[[ 18 -27  18  17   6  18]
 [ 32 -16  32  31  25 -46]] --> 32

[[-24  13  22   8  -4]
 [ 43  -1 -14  34  25]] --> -14

[[-21   5  -3  -8]
 [-34  39  18  18]] --> 18

[[ -2   0   3   4   5]
 [ -2  27  -4 -38   3]] --> -4

[[-21  22  28   6  25 -24  14]
 [-13   9  39 -23  22 -30  31]] --> 39

[[ 10   1   2  20  -2]
 [ 44 -16 -30  13   0]] --> -30
---
[[ 17  11  22  23  20 -44   1]
 [ 11  22  -2  35  15 -20  15]
 [ 21  13   7  31  30 -28  14]] ans = 17, 14

[[ -7 -29  13  12  -7  -7]
 [-17  -8  28  25 -18 -18]
 [  7 -35  -4  -4   8   8]] ans = -7, 8

[[ 31 -37   1  33  32  33  29]
 [-33  36  -1 -29 -28 -29 -27]] ans = 31, -27

[-44  39  41  39] ans = -44, 39

[ 32 -44  41 -41  33] ans = 32, 33

[-46  22 -46   9  22] ans = -46, 22
---
[[ 13  42  21   9]
 [-44  22  12  22]
 [ -7  41  29   1]] --> 12

[[-16  -9   9  29  19  45  23]
 [ 31  -3   1  46 -30 -39   1]] --> 9

[[ -4 -19 -38  -1 -18]
 [ 23   0   7 -10   8]
 [ -4   4   7  -1   4]] --> 7

[[37 37 40 37 37]
 [33 35 38 39 42]] --> 40

[[ -9  10  -8 -23   6]
 [-22  12  26 -37 -31]] --> -8

[[-7 -8  2 -6]
 [16  2 33 17]] --> 2
---
[[ -0.48  -6.20  -0.29 -12.87   7.70]
 [  0.73  19.24  18.58   4.69  -0.77]
 [  1.17  17.07   3.23   5.67  -6.49]]: -12.87

[[ 1.17 -0.35  0.74 -1.37]
 [ 1.05  1.18  0.88  0.85]]: 0.74

[ 0.188  0.065  0.160 -0.038 -0.186 -0.064]: -0.186

[-0.15 -0.13 -0.14 -0.07  0.16]: -0.07

[[ -2.9  -5.8   4.7  15.7   3.2  -5.8   0.1]
 [ -5.7  -6.6  -7.1  16.2  -2.2 -13.7  -9.5]]: -5.8

[ 1.3  0.1  1.8  0.3 -1.8  0.7]: -1.8

[-0.4  1.2  0.2 -1.3  0.4 -0.2  0.0]: -0.2

[[ 0.62  0.82  0.82 -1.24  0.48  0.69  1.37]
 [ 1.01  0.13  0.52  0.90  0.58  0.48  0.31]
 [ 0.69 -0.08  0.01  1.22  0.63  0.36  0.64]]: 0.69
---
array([-43, -31,  -5,  -1,  20,   4,  -8]) Answer: -1
array([ -6,  28,  -7, -13,  14, -44, -17]) Answer: -13
array([  4,  -2, -13,   1,  -9,  37,  10]) Answer: 1
array([15, 42,  4, -1, -9, -2, -2]) Answer: -1
array([ 10, -16,  -9,  14,  41, -10, -14]) Answer: 14
array([  5,  21,  -3,  23,  37, -27,  33]) Answer: 23
array([  9,  -3,   8,  33,  -5, -19,  -3]) Answer: 33
array([ 32,  -2,  47, -40, -25, -12, -25]) Answer: -40
array([ 37,  -8,  38,  43, -42,  -1, -11]) Answer: 43
---
[ 19   1   8 -48 -40  35] ==> 1

[ 44 -30  23   2   4  -6  34] ==> 23

[1817 5316 8295 5496 2263] ==> 1817

[159 237  29 110 253] ==> 159

[[-31   8   2  26   6 -35]
 [  6 -23  32  44  21  43]
 [ 43  -8   5   0  20 -33]] ==> -8

[  84  128 -597  -66  840 -820 -302] ==> -597
---
[-44  12   2  25  36 -39 -37]: 36, 25
[-22  15   8 -42]: 15, 8
[-16  32  16  10 -42  -1]: 32, 16
[ 46  -6 -25 -11]: 46, -6
[18 39 33 -9]: 39, 33
[-35   5   8   3   9]: 9, 8
[-12 -39 -15  38  19 -24 -26]: 38, 19
[  7 -28  21 -36  30]: 30, 21
[ 40   6  20 -11]: 40, 20
---
[[10.09, -10.03, -9.52, 10.20, -12.30, -10.25, -9.63], [-9.17, -9.91, -10.30, -12.83, 10.38, -10.40, 12.05]]
-9.63
[[-103.677, -120.307, 96.723, -124.963], [220.036, -102.213, 98.449, -118.036], [-96.856, 21.458, -36.466, 13.995]]
-118.036
[[-17.201, -15.815, -7.748, -1.996, 12.503, 5.238], [-7.959, -7.848, 0.466, 15.536, 2.176, 19.437]]
5.238
[[-12.545, 13.191, -4.035, -3.057, -13.758], [3.087, 0.089, -7.314, -6.392, -9.006]]
-13.758
[[-0.2, 1.0, 0.4, 1.3], [0.2, 0.9, 0.6, 0.5], [1.4, 0.5, 1.1, -1.6]]
0.5
[[-0.364, -0.083, 0.353, -1.207, -0.826], [-0.458, 1.588, -1.029, -1.407, 0.523]]
-0.826
---
-24,-2,23,20,-37,-27
-24,2,25,29,-16,35
-9,-4,18,16,-32,-33
out -2

55,80,180,133,196,93,2 out 80

2180,6297,8569,8323
6867,5440,8231,3925
out 6297

6911,7975,7292,1113
4715,7368,1317,9369
6857,6748,5887,6651
out 7975

100,218,159,30,183,249 out 218

825,686,159,70,629,308,41 out 686

178,492,874,152,61 out 492
---
((-61.214, -204.646, -43.012, 156.512), (-66.455, 183.292, 26.595, -28.927)) >> 156.512, -66.455
((1.758, -1.752, 0.293, -0.915, 0.567), (0.679, 0.665, 0.006, 0.387, 0.534)) >> 0.567, 0.679
(0.04, -0.03, 0.11, -0.11, -0.12) >> -0.12, 0.04
((-16.47, -11.95, -10.58, -6.73, -7.61), (5.51, -6.06, 12.30, 0.51, -19.33)) >> -7.61, 5.51
(-0.037, 0.149, -0.121, -0.018, 0.033, -0.049, -0.011) >> -0.011, -0.037
(-3.2, -15.2, -5.2, 9.9, 0.1) >> 0.1, -3.2
((1.04, 1.64, 2.27, 0.55, 1.46, -0.67), (0.65, -2.18, -0.58, 1.39, 0.01, -0.70), (-0.99, -2.31, -0.66, -1.13, 0.28, 0.35)) >> -0.67, -0.99
((167.4, -72.7, -71.6, -53.2, -149.5, -58.9, -52.8), (31.3, -36.7, 215.3, -27.0, -26.3, -30.1, -32.3), (-106.4, 14.0, -50.7, -45.3, -52.4, 10.9, 97.2)) >> -52.8, -106.4
(-14.347, 10.321, 15.757, -17.628, -1.293, -13.076) >> -13.076, -14.347
---
14	38	-9	11	-7
8	18	3	6	10
3	-18	4	-4	-1
gives -9

-12	2	19	27	22	-15	-6
5	-25	23	-1	-23	-1	-10
-44	24	4	-17	-29	-2	33
gives 19

-4	-1	6	-2	-3	9
4	9	-1	-1	3	7
6	2	3	-39	8	-22
gives 6

-5	6	24	-10	17
4	-9	-44	13	-8
3	-3	-8	-3	-7
gives 24

-37	-5	-2	2
-10	-15	-2	8
-15	-13	3	2
gives -2

14	-5	-5	6
34	5	14	23
-9	1	-5	-13
gives -5

17	-20	39	38	-24	-12
-41	45	-6	24	5	-18
25	-32	-4	21	43	38
gives 39

0	0	-3	3	21
7	8	28	-15	46
-5	0	-7	8	-13
gives -3

-1	1	-4	-1
0	3	41	-1
0	2	-4	-1
gives -4
---
[[ 0.08 -0.10 -0.06 -0.11  0.03  0.02]
 [-0.13  0.03  0.01  0.07  0.14  0.14]
 [ 0.17  0.00 -0.05  0.07 -0.23 -0.24]] | -0.11

[[ -33.240 -175.497 -178.319  -53.402]
 [ 128.542   52.743   10.187  -57.265]] | -175.497

[[ 0.062  0.107  0.162  0.184]
 [ 0.082 -0.109 -0.065  0.033]] | 0.107

[-1.24  0.93 -0.68  0.39] | 0.93

[[ 0.49  0.90 -0.63 -1.02]
 [-1.76  0.87 -0.90  1.49]] | 0.90

[ 0.172 -0.148  0.034  0.197 -0.052 -0.189] | 0.197

[[-0.07 -0.17  0.16 -0.14  0.15 -0.06]
 [ 0.19  0.11  0.05 -0.14 -0.08  0.10]] | -0.14
